A small network was shown many inputs. Here are its activations along a few directions, one row for each input.
In each table, some parts of the input vary, and every possible input appears once, in random order.
Descriptions start from the smaller parts, as in this example, which fits no table here: line(6) and (point or line(11) or (values(3) and ring(5))).
Shared parts are said once, and a part with two or three values counts as separate values.
In the rows, zero is written as 128.

Other details of the inputs vary at random and push rows far along three fixed directions, the same in every table; ignore that.

A family of inputs:
x1: [142 123 167 137 168 117 105  65 168 128 164]
x2: [116 107 174 114 141 149 139 112 123 108 125]
x3: [142 136  80 134 121 127 110 111 133 148 136]
x4: [150 144 110 137 126 100  60  96 168 164 126]
x5: [140 156 143 100 117 145 116 139 134 119  81]
x6: [126 148 101 106  92 145 134 134 130 131 101]
x7: [139  97  80 172 161 113 127 114 111 134 187]
x8: [116 122 121 132 146 137 155 149 101  99 129]
x9: [130 145  95 128  92 125 102 140 125 150 118]
x10: [126 100  96 172 164 103 126 125 123 144 183]
x11: [118 111 134 142 127 137 153 163 104 132 144]
x12: [ 97 128 197 113 130 157 140 107 126 125 122]
x13: [145 127  66 131 103 131 145 169 109 139 123]
x14: [100 124 185 121 135 154 135 110 129 125 135]
x15: [128 146 104 104  99 145 126 126 132 135 104]
x16: [124 141 127 101  94 144 128 131 129 119  96]
x17: [ 97 125 208 110 150 142 140  94 144 128 116]
x18: [141 103 107 174 170  93  91 107 143 156 173]
x19: [139 109 139 143 166 109 126  90 136 125 171]
x20: [126 157 142 108 101 129 120 134 125  97  76]
x21: [111 127 170 109 148 148 147 127 110  98 105]
x22: [124 139 128 114  94 136 104 145 130 139 107]
x23: [141 111 180 149 148 117  89  72 150 108 144]
x24: [ 95 107 134 139 138 126 177 152 103 120 143]
x25: [117 124 107 134 147 135 154 145  97 105 138]
x26: [142 150 131  91  94 122 115 127 151 127  91]
x27: [149 142  89 109 101 112 117 138 139 138 114]
x28: [128 105 171 147 170 115  95  94 153 137 153]
x29: [123 152  48 131 114 133 159 170  99 121 121]
x30: [ 87 108 188 118 124 156 173 152  98 102 125]
x31: [109 111 135 132 159 142 167 147  93  96 136]
x32: [101 120 181 117 125 150 137 125 119 118 127]
x33: [137 134  68 134  90  95 157 162 106 120 124]
x34: [149 146 136 101 104 124 127 135 150 130 100]
x35: [116 107 172 115 140 147 142 111 119 110 123]
x36: [113 148 120 101 114 144 153 149 102 107  91]
x37: [137 116 150 145 175 134 134 122 119 114 142]
x38: [132 110 146 156 141 130 120 136 128 135 159]
x39: [125 143 127 113 102 120 108 140 148 142  95]
x40: [146 139 140 131 117 121  56 102 158 152 124]
x41: [119 105 105 126 128 126 222 183  79 117 139]
x42: [116 106 123 170 170 114 135 112 135 142 179]
x43: [130 135  43 155  92 115 123 171 108 149 147]
x44: [115 130 184  99 142 137 154  92 139 116 124]
x45: [144 115 133 160 178 127 123 122 126 114 157]
x46: [126 113 144 144 132 134 135 146 114 138 142]
x47: [130 114  98 165 171 120 133 126 109 110 171]
x48: [114 134 108 138  79 120 142 167 101 120 113]
x49: [164 150  84 129 125 103  79  92 170 157 143]
x50: [150 142 121 151 114  85  64 103 166 146 121]
x51: [160 143  98 113 104 114 122 143 143 144 114]
x52: [125 141 157  90 103 150 115 112 140 120  90]
x53: [128 161  76 112 112 139 131 147 119 126 103]
x54: [118 155 126 103 101 132 116 129 150 150  94]
x55: [124 121 160 110 138 128 146 109 132 113 134]
x56: [159 141 142 130 130 110  62 107 179 163 116]
x57: [147 139 129 107 103 141 117 133 136 136  94]
x58: [132 104 106 140 149 110 159 134 109 124 160]
x59: [139 146 128 118 104 119 108 146 155 150  96]
x60: [123 133 128 102  97 145 136 142 123 117  95]
x61: [112 124 197  96 134 139 159 108 134 100 117]
x62: [125 112 156 123 132 149 156 137 119 112 125]
x63: [140 147 101 145 110 124  77 113 154 158 142]
x64: [118 122  69 155 159 129 169 147  87 119 161]
x65: [141 102 108 172 165 101 125 135 128 155 169]
Each input here is: values(5) and (point or (values(3) and line(4))).
Changing only the values(5) part turns x29 into x42. The same change can be made to x25. Which row results?
Answer: x10
Which other rows agree with x43 in the values(5) part? List them by row number.
Answer: x9, x11, x12, x14, x22, x30, x32, x38, x40, x46, x48, x63
Change only the values(5) part in x14. List by row number the other rows that result.
Answer: x15, x49, x53, x54
Change only the line(4) part in x42. List by row number the other rows that result.
Answer: x24, x39, x59

A family of inputs:
x66: [150 105 130 155 199 110 117 103 147 159 182]
x67: [ 74 107 112 136 114 133 218 164  79 121 155]
x68: [104 144 221 100 107 154 111 119 127  94  74]
x69: [137 133 248  96 174 155  95  95 174 116  96]
x70: [116 110 143 129 201 153 178  65 118  79 186]
x71: [131 146 213  54 149 164 174 103 121  49  60]
x72: [154 137  98 125  82 116 124 177 136 148  96]
x73: [171 172 105 115  98  97  45 122 187 149  78]
x74: [113 158 102  94  98 155 129 150 137 166 103]
x75: [150 154  73 123  64 112  42 121 157 164 106]
x76: [148 107 156 124 133  93 115  92 156 141 150]
x77: [104 103 111 152 111 140 151 163  99 147 141]
x78: [ 97 101 165 174 174 137 155 138  95  97 162]
x79: [120 102 125 176 163 112  81  92 134 138 175]
x80: [140  96 183 182 165 132  88 103 133 129 173]
x81: [144 118  22 197 158 122 115 183  87 150 185]
x82: [172  98 152 167 168  88  74  70 186 175 183]
x83: [119 142 209  47 152 162 203  85 129  65  72]
x84: [171 146  81 141 105  83  73 136 157 143 114]
x85: [123 112 145 126 140 102 160 121 125 128 143]
x86: [121 145  56 150 102 118  97 151 117 152 121]
x87: [ 86 139 103  98 103 174 161 190  88 137  88]
x88: [121 188 167  83  77 137  70  90 189 154  70]
x89: [ 96 131 110 111  64 146 188 177 108 158 109]
x90: [ 96 134 105  96  54 135 184 168 103 137 116]
x91: [148  83 185 156 172  98 108  96 149 110 174]
x92: [119  91  93 179 136 116 154 165  78 111 183]
x93: [108 141 103 102  97 118 194 174 109 132  89]
x94: [135 116  81 150 175 145 175 134  64  69 162]
x95: [170 180  40 103 105 135  62  93 150 123  91]
Changing only one part turns x82 into x77. The same change can be made to x93. Which row results?
Answer: x86
What do these inputs look like to the network?
Answer: ring(5) and (point or line(5))
Which other rows agree with x78 in the ring(5) part? List them by row number.
Answer: x68, x80, x81, x92, x94
